Each row below holds a small network's activations on one input, seen along a few directions.
In each table, some parts of the input vary, and every possible input appears once, in random order.
A made-up example of a description, with smaller parts first: one of 4 places along a line, together with either a single point or one of 9 places along a line or (one of 2 separate values, together with one of 5 places around a ring).
Shared parts are said once, and a part with two or three values counts as separate values.
(in the rows, 128 means zero)

Other details of the inputs shift rows strongly along two fixed directions, in all tables alike. That doesn't count.

Table:
x1: [133 157 120 180 145 133  89  86 180 167  91  99 121]
x2: [126 148 113  98 135 106 173 181 101 114 161 168 145]
x3: [176 180 101 176 115  96 106 159 117  90 111 110 139]
x4: [148 110 142 105 107 123 136 169  96  87 109 167 119]
x5: [183 136 105 159 116 124 106 162 134 108 129 143 146]
x6: [195 175 114 176 144 138  99 166 138 105 107 127 144]
x7: [127 109 162  86  98 117 162 158  92  80 175 184 124]
x8: [ 82 125 156  88 162 124 158  76 126 189 119 106 138]
x9: [162 182  63 171 186 150  66 105 176 172 102  64 143]
x10: [171 143  88 187 128 125  91 170  94 111 121 105 138]
x11: [151 164 108 139 158  88 114 169 117 113 149 123 165]
x12: [ 77  70 149 101 110 152 144  88 134 159 111 138 110]
x13: [179 154  86 190 114 111  90 168 112 113 132 110 141]
x14: [ 71  66 160  86  96 140 153  83 150 160 126 148 110]
x15: [153 111 145 119 118 144 152 177 101  99 169 158 132]
x16: [150 102 130  46 111 119 153 171 110  90 164 179 120]
x17: [149 108 111  66 118 121 129 177  91  94 130 148 122]
x18: [ 79 112 167 106 135 155 162  96 128 135 154 139 121]
x19: [ 70  99 166 111 128 125 159  78 133 139 101 112 102]
x20: [ 97 136 160 128 147 143 154  86 154 139 120 111 123]
x21: [103 149 106 183 147 135  91  92 124 148 105  75 130]
x22: [ 88 168 114 199 162 131  96  19 197 199  88  53 121]
x23: [172 141 108 171 124 121 111 164 115 109 152 130 139]
x24: [ 69  82 178  76 103 133 155  83 149 151 115 153  96]
x25: [129 125 139 112  95 110 136 165  86  83 156 155 129]
x26: [ 79  95 128  66 128 129 125  79 156 171 125 114 102]
x27: [138 109 137 131 127 161 144 131 145 131 132 139 138]
Description of these inputs: either one of 3 separate values or (one of 4 places along a line, together with either a single point or one of 5 places around a ring).
Change only the place on the line of 4 in x26. List by row number the other rows that result.
> x9, x16, x17
Change only the place on the line of 4 in x5. List by row number the other rows that result.
> x12, x14, x27

Table:
x28: [152 145 105 190 129 153 102 114 155 136 128 118 128]
x29: [126 152 142 178 135 135 116 101 158 147 135 115 138]
x30: [162 122 110 129 112 135 107 162 114 104 109 119 139]
x31: [174 158  86 155 121 126  71 148 138 107 100  95 129]
x32: [ 77  95 169  46 134 142 190 112 125 132 192 158 118]
x33: [ 70  97 161  53 163 140 171  82 137 159 137 132 118]
x34: [107 149  94 155 139 108  77  85 142 161  97  85 120]
x35: [ 97 145 151 144 143 129 115  53 178 167  97 105 113]
x36: [100  92 138 107 104 116 140 142 100 113 170 154 120]
x37: [171 113 101  71 113 105 147 189 138 137 152 178 142]
x38: [168 178 104 155 120  90 112 163 104  83 112 122 138]
x39: [171 170 100 122 150 130 131 190  98 103 153 137 162]
x40: [126 116 131 145 138 150 119 116 153 139  92 122 120]
x41: [146 154 132 177 153 125 105 108 149 143  91 105 144]
x42: [119 159 108 185 141 122 120 104 130 158 108  83 136]
x43: [ 96  68 154  94 113 158 149  96 124 156 135 130 104]
x44: [ 91  91 161  87 114 146 148  90 158 131 115 155  93]
x45: [148 132 136 131 101 100 158 184  90  72 170 155 138]
x46: [153 113 123 105  94 107 141 217  56  68 156 175 145]
x47: [ 80  50 169  73 100 157 163  85 130 145 167 149  92]
x48: [139 120 135 143 119 157 135 148 132 123 121 143 124]
x49: [ 83 128 161 160 151 150 131  62 168 189 108 102 124]
x50: [152 151 129  64 136 112 145 174 105  84 153 157 135]
x51: [150 127 106 134 123 100 109 171  88 102 116 127 135]
x52: [143 171  95 195 151 106 100 105 132 140  86  77 145]
Describe the family of inputs behind these rows.
> either a single point or (one of 4 places along a line, together with either a single point or one of 5 places around a ring)
Start at x47 and move only the place on the line of 4, one step at a time. The first step leads to x43. Which rows follow, in order?
> x30, x31
Change only the place on the ring of 5 in x38. List by row number the other rows that result.
> x31, x34, x35, x44
